A small network was trained on invented records. Each row is its activation on one of them, seen along a few directions.
After each row come some of the record's fields: BAG, DASO, GEF, RABI.
A field that a record lacks is written absent.
The largest differences between rows may come from other fields.
In the rows, 500 means zero.
Random noise pushes rows far along 15 fixed directions. That doesn't count. These rows show it; they differ only by the noise:
[457 804 444 593 400 584 392 247 296 345 440 414 615 386 379 570 747 397
 460 673 390 364 463 620 658 488 638 226 479  67 728 492 556 566 510]
[679 412 563 432 437 523 561 484 540 524 567 548 459 274 390 432 645 389
 630 539 497 375 492 472 494 526 539 351 517 396 591 504 546 522 414]
[593 584 464 624 509 611 382 403 421 396 651 391 731 364 332 162 673 415
 440 637 292 420 611 552 674 558 652 325 679 101 424 357 529 615 192]
[401 656 745 544 614 655 420 268 464 329 419 552 594 349 368 476 522 435
 357 447 525 371 490 355 652 600 489 261 498 344 808 281 666 231 661]
[665 499 363 262 459 204 738 531 480 489 534 403 825 336 471 557 297 430
 771 576 590 555 333 559 352 481 487 678 437 513 513 506 322 627 266]
[584 381 414 424 566 610 390 581 574 518 536 500 603 497 501 429 334 484
 543 446 630 608 541 323 510 417 536 537 644 583 526 505 493 515 409]
[532 579 417 635 554 443  96 468 453 535 354 444 598 530 699 470 324 512
 312 295 623 731 386 311 594 434 463 526 620 699 527 594 203 311 460]
[573 485 386 585 415 168 705 398 268 377 485 747 554 435 440 394 245 756
 379 741 272 392 333 457 581 728 513 482 521 526 236 555 642 689 524]
[522 566 593 411 403 309 914 488 457 426 618 569 589 468 263 489 589 465
 503 651 467 421 358 701 411 555 470 535 263 413 539 220 561 679 512]
[541 459 492 207 350 468 705 490 380 361 566 563 695 218 397 390 538 497
 369 687 552 331 408 481 529 562 540 235 512 331 799 458 876 527 520]
[626 372 736 566 657 557 574 415 683 563 487 528 375 467 521 490 358 490
 583 360 573 457 596 309 423 603 473 555 473 800 481 417 486 252 548]
[267 669 470 421 606 624 459 272 415 344 366 536 338 681 548 905 282 489
 438 679 494 508 579 654 537 337 661 426 535 377 625 699 689 571 766]
[709 345 400 551 474 473 512 620 558 550 608 653 432 492 349 331 458 480
 571 553 483 548 489 282 580 549 580 459 601 522 366 490 564 753 452]
[ 99 491 601 412 659 525 668 652 560 397 361 675 433 506 486 700 417 422
 567 506 451 393 518 690 524 450 351 502 528 289 397 570 636 356 666]
[311 743 767 793 501 520 618 197 328 386 455 289 698 425 418 476 654 731
 622 445 285 302 543 448 600 819 352 606 196 444 669 189 532 116 549]
[426 689 623 519 590 448 229 358 484 526 643 337 444 553 558 467 552 280
 478 389 422 748 532 696 517 424 577 589 485 376 455 424 228 647 323]
[579 639 273 542 474 501 248 309 367 495 418 484 570 495 636 626 337 481
 585 509 553 592 435 426 486 431 618 512 571 515 464 681 327 672 437]

[560 568 476 550 418 599 551 451 441 435 524 456 642 473 349 493 607 540
 686 574 508 461 477 475 492 475 502 556 389 385 613 336 458 573 423] => {BAG: guni, DASO: absent, GEF: absent, RABI: lup}
[502 553 598 526 346 246 644 444 382 536 554 396 598 233 529 487 718 458
 637 425 416 442 358 506 460 687 409 483 279 460 666 443 468 422 430] => {BAG: repad, DASO: tisul, GEF: rezik, RABI: doda}
[660 310 389 566 363 279 440 691 463 621 575 448 468 228 623 210 677 448
 574 512 280 480 481 459 592 648 502 377 642 415 274 765 467 540 216] => {BAG: guni, DASO: tisul, GEF: zil, RABI: lup}
[474 609 666 533 550 615 579 398 624 552 652 609 356 547 425 467 734 191
 397 385 561 471 525 682 323 493 565 409 378 442 393 203 460 724 545] => {BAG: absent, DASO: tisul, GEF: rezik, RABI: doda}
[241 522 663 454 409 456 470 542 349 476 515 600 376 549 564 554 618 697
 278 466 420 499 421 820 485 399 301 600 411 478 545 482 452 349 544] => {BAG: absent, DASO: tisul, GEF: rezik, RABI: doda}
[639 534 489 443 546 633 584 348 497 372 415 552 779 408 463 364 386 446
 225 563 646 387 441 532 392 465 567 337 535 541 539 267 494 441 460] => {BAG: guni, DASO: tisul, GEF: rezik, RABI: doda}
[755 406 456 578 359 297 197 403 327 534 409 588 371 393 684 354 337 797
 316 510 443 558 369 232 629 614 483 447 614 798 517 764 433 396 505] => {BAG: guni, DASO: dinop, GEF: zil, RABI: doda}
[686 518 412 496 429 397 678 397 483 519 516 560 589 476 524 513 398 464
 550 554 596 484 391 498 295 527 555 571 379 688 383 409 402 710 450] => {BAG: repad, DASO: absent, GEF: absent, RABI: lup}
[656 411 551 254 451 628 537 424 517 465 658 551 625 368 379 404 470 432
 596 521 629 549 435 563 317 384 531 545 451 510 651 280 456 722 360] => {BAG: guni, DASO: dinop, GEF: rezik, RABI: doda}
[419 533 406 627 323 325 671 725 472 548 460 630 337 651 392 574 673 541
 542 552 460 548 352 455 584 571 416 523 305 498 463 495 569 669 741] => {BAG: guni, DASO: absent, GEF: absent, RABI: doda}
[459 625 783 478 473 545 198 317 441 527 635 536 321 487 475 491 586 459
 514 280 571 705 432 331 533 541 459 567 319 590 795 270 441 569 613] => {BAG: guni, DASO: absent, GEF: absent, RABI: doda}
[422 227 518 429 402 524 496 849 498 524 610 528 570 534 602 147 502 689
 145 501 517 611 519 577 492 405 363 588 603 678 391 456 579 400 348] => {BAG: repad, DASO: tisul, GEF: rezik, RABI: doda}
[438 437 414 744 523 587 551 643 603 556 313 645 367 683 470 650 480 566
 599 428 567 490 465 363 511 474 413 574 433 656 381 525 426 454 727] => {BAG: repad, DASO: dinop, GEF: rezik, RABI: doda}
[410 747 394 750 341 482 212 563 322 496 321 473 689 524 467 490 681 627
 568 347 572 577 279 274 671 530 306 606 335 456 642 388 222 408 548] => {BAG: repad, DASO: absent, GEF: absent, RABI: lup}
[443 546 612 585 496 362 254 445 428 580 622 467 487 406 628 353 495 530
 592 275 425 666 467 349 545 658 407 631 469 565 475 461 361 510 400] => {BAG: absent, DASO: dinop, GEF: rezik, RABI: doda}
[372 627 384 680 524 470 352 593 414 431 460 510 760 637 427 443 405 597
 350 374 577 678 391 201 696 537 428 536 531 503 632 314 518 441 604] => {BAG: absent, DASO: absent, GEF: absent, RABI: doda}
[846 413 165 407 441 829 440 597 618 500 538 323 696 551 418 297 604 309
 269 704 716 499 643 380 537 304 852 164 736 416 654 510 679 706 399] => {BAG: guni, DASO: tisul, GEF: rezik, RABI: lup}
[894 185 533 405 431 473 740 494 636 594 467 669 291 382 427 636 388 563
 672 593 623 386 428 440 314 418 522 481 471 821 581 637 477 486 550] => {BAG: guni, DASO: dinop, GEF: rezik, RABI: doda}
[634 487 566 565 310 408 372 671 478 625 568 594 530 401 334 258 856 497
 330 276 606 538 254 374 571 526 303 429 381 560 682 258 294 436 495] => {BAG: absent, DASO: dinop, GEF: rezik, RABI: lup}
[202 591 312 453 324 571 193 575 292 595 640 336 497 541 606 491 650 570
 852 339 439 746 502 264 609 633 452 697 319 408 593 565 611 857 538] => {BAG: guni, DASO: tisul, GEF: rezik, RABI: lup}
[493 366 615 239 607 414 177 370 428 501 618 432 577 162 658 363 241 558
 672 340 394 585 548 302 582 641 456 551 696 492 576 671 509 373 267] => {BAG: guni, DASO: absent, GEF: absent, RABI: absent}
[512 570 264 528 560 639 652 483 554 476 490 442 726 576 425 530 502 381
 566 579 551 391 575 560 417 468 610 469 557 370 340 441 524 669 437] => {BAG: absent, DASO: tisul, GEF: rezik, RABI: absent}
[559 479 564 526 498 470 456 389 440 482 605 321 573 527 433 471 527 620
 338 518 404 582 522 605 571 452 545 518 509 505 697 427 448 384 401] => {BAG: absent, DASO: tisul, GEF: rezik, RABI: doda}
[464 726 619 400 589 504 568 367 556 435 534 482 459 420 424 566 583 142
 546 542 553 446 547 481 527 583 660 279 468 237 634 435 693 657 616] => {BAG: absent, DASO: tisul, GEF: rezik, RABI: doda}
[397 644 408 753 435 531 562 489 403 452 382 626 467 641 368 609 591 615
 568 564 420 403 432 458 606 564 454 519 382 395 423 436 512 569 678] => {BAG: repad, DASO: absent, GEF: absent, RABI: doda}
[595 517 547 562 459 349 528 616 592 582 648 436 370 535 502 352 689 302
 331 505 463 587 534 531 550 552 600 376 525 462 438 486 552 603 463] => {BAG: absent, DASO: absent, GEF: absent, RABI: doda}
[484 551 512 369 549 360 569 655 545 376 484 737 489 490 363 387 381 344
 334 674 517 501 420 509 614 499 541 363 624 297 375 473 642 699 569] => {BAG: repad, DASO: absent, GEF: absent, RABI: doda}
[427 560 551 526 546 334 306 479 468 522 624 409 392 528 617 364 469 391
 447 471 337 723 558 457 609 624 598 520 545 449 384 561 522 683 447] => {BAG: guni, DASO: tisul, GEF: rezik, RABI: doda}
[353 567 420 381 426 301 794 536 293 295 512 588 777 499 251 578 450 634
 422 771 347 446 298 848 529 404 433 557 438 202 551 368 541 636 471] => {BAG: guni, DASO: tisul, GEF: rezik, RABI: doda}
[489 316 483 357 432 499 790 757 599 477 364 358 570 462 461 575 548 550
 481 609 598 419 513 446 546 466 439 400 452 566 788 614 751 181 642] => {BAG: guni, DASO: tisul, GEF: rezik, RABI: lup}
[489 496 463 275 440 454 157 435 361 517 580 428 703 219 744 274 490 451
 395 349 509 597 403 618 432 452 439 466 632 443 509 569 290 508 201] => {BAG: guni, DASO: dinop, GEF: rezik, RABI: absent}
[332 682 535 476 595 424 315 450 492 460 531 409 483 656 623 548 413 307
 210 404 575 781 463 560 548 416 579 462 524 503 572 465 471 566 580] => {BAG: guni, DASO: absent, GEF: absent, RABI: absent}

Here are new rows. What are their fields?
[479 538 563 466 684 411 450 462 581 504 528 338 488 466 522 496 298 354
 839 482 404 615 641 282 603 695 577 613 527 445 418 581 565 577 454] => {BAG: guni, DASO: tisul, GEF: rezik, RABI: doda}
[552 478 323 519 478 470 608 569 452 468 455 579 760 485 312 503 400 710
 764 559 476 384 429 401 509 548 380 685 509 432 405 440 414 550 413] => {BAG: absent, DASO: dinop, GEF: rezik, RABI: doda}
[531 369 531 350 561 510 691 635 611 470 550 551 532 602 421 561 279 543
 635 590 596 577 526 573 383 353 477 728 494 598 463 422 483 565 441] => {BAG: repad, DASO: absent, GEF: absent, RABI: doda}
[656 484 694 429 426 516 305 307 458 530 697 596 258 399 518 292 626 364
 155 482 493 597 465 559 487 509 633 290 502 560 595 402 541 701 482] => {BAG: repad, DASO: tisul, GEF: rezik, RABI: doda}
[383 219 628 450 516 741 710 575 568 508 447 743 407 398 456 507 531 674
 560 432 509 230 537 516 376 525 295 495 466 624 442 440 669 268 614] => {BAG: guni, DASO: tisul, GEF: rezik, RABI: absent}
[507 435 427 465 561 361 633 533 470 472 462 274 673 543 515 599 331 673
 528 605 401 496 560 625 532 452 493 634 573 510 519 645 465 277 358] => {BAG: absent, DASO: tisul, GEF: rezik, RABI: lup}
[568 487 276 368 499 615 310 543 484 457 558 364 765 366 580 296 435 384
 473 544 574 540 593 320 585 495 663 343 749 346 532 606 648 613 317] => {BAG: repad, DASO: absent, GEF: absent, RABI: absent}
[601 418 521 660 447 277 585 625 461 505 453 460 640 392 467 421 505 650
 637 520 380 486 404 484 543 555 358 640 485 523 447 505 317 287 316] => {BAG: guni, DASO: absent, GEF: absent, RABI: doda}
[801 435 584 729 576 497 332 411 589 506 442 780 299 574 305 341 429 542
 218 495 486 502 424 313 624 523 546 343 644 652 376 400 372 492 599] => {BAG: guni, DASO: tisul, GEF: rezik, RABI: doda}
[315 681 452 437 465 480 457 551 399 310 354 502 611 639 346 617 579 497
  86 668 520 569 340 788 681 259 494 335 526 220 766 448 496 428 652] => {BAG: guni, DASO: tisul, GEF: rezik, RABI: doda}
[794 502 477 699 309 246 450 375 360 542 533 396 359 463 415 459 692 649
 463 684 237 512 418 637 623 519 592 457 460 457 528 641 290 540 361] => {BAG: guni, DASO: tisul, GEF: rezik, RABI: doda}
[714 445 289 503 344 558 452 495 430 583 679 590 634 504 526 426 485 582
 563 457 651 571 434 411 324 405 536 612 518 642 460 403 387 769 302] => {BAG: absent, DASO: absent, GEF: absent, RABI: doda}
[517 692 383 706 616 532 343 301 462 491 539 363 643 720 435 637 302 561
 723 409 516 694 540 271 554 521 588 737 463 556 508 374 334 641 482] => {BAG: absent, DASO: absent, GEF: absent, RABI: absent}
[401 626 654 590 574 406 257 462 560 675 553 464 250 570 695 503 550 281
 634 207 495 730 488 488 404 585 439 677 334 656 309 466 219 649 515] => {BAG: guni, DASO: dinop, GEF: rezik, RABI: doda}
[512 481 404 489 469 558 569 725 626 521 485 263 586 598 294 575 743 339
 517 538 566 619 492 544 632 329 551 410 465 329 794 463 491 475 541] => {BAG: guni, DASO: tisul, GEF: rezik, RABI: absent}
[534 566 324 409 569 578 224 657 559 508 492 164 826 685 603 383 394 384
 253 459 707 845 529 519 528 239 577 596 632 565 616 450 283 479 300] => {BAG: guni, DASO: tisul, GEF: rezik, RABI: doda}
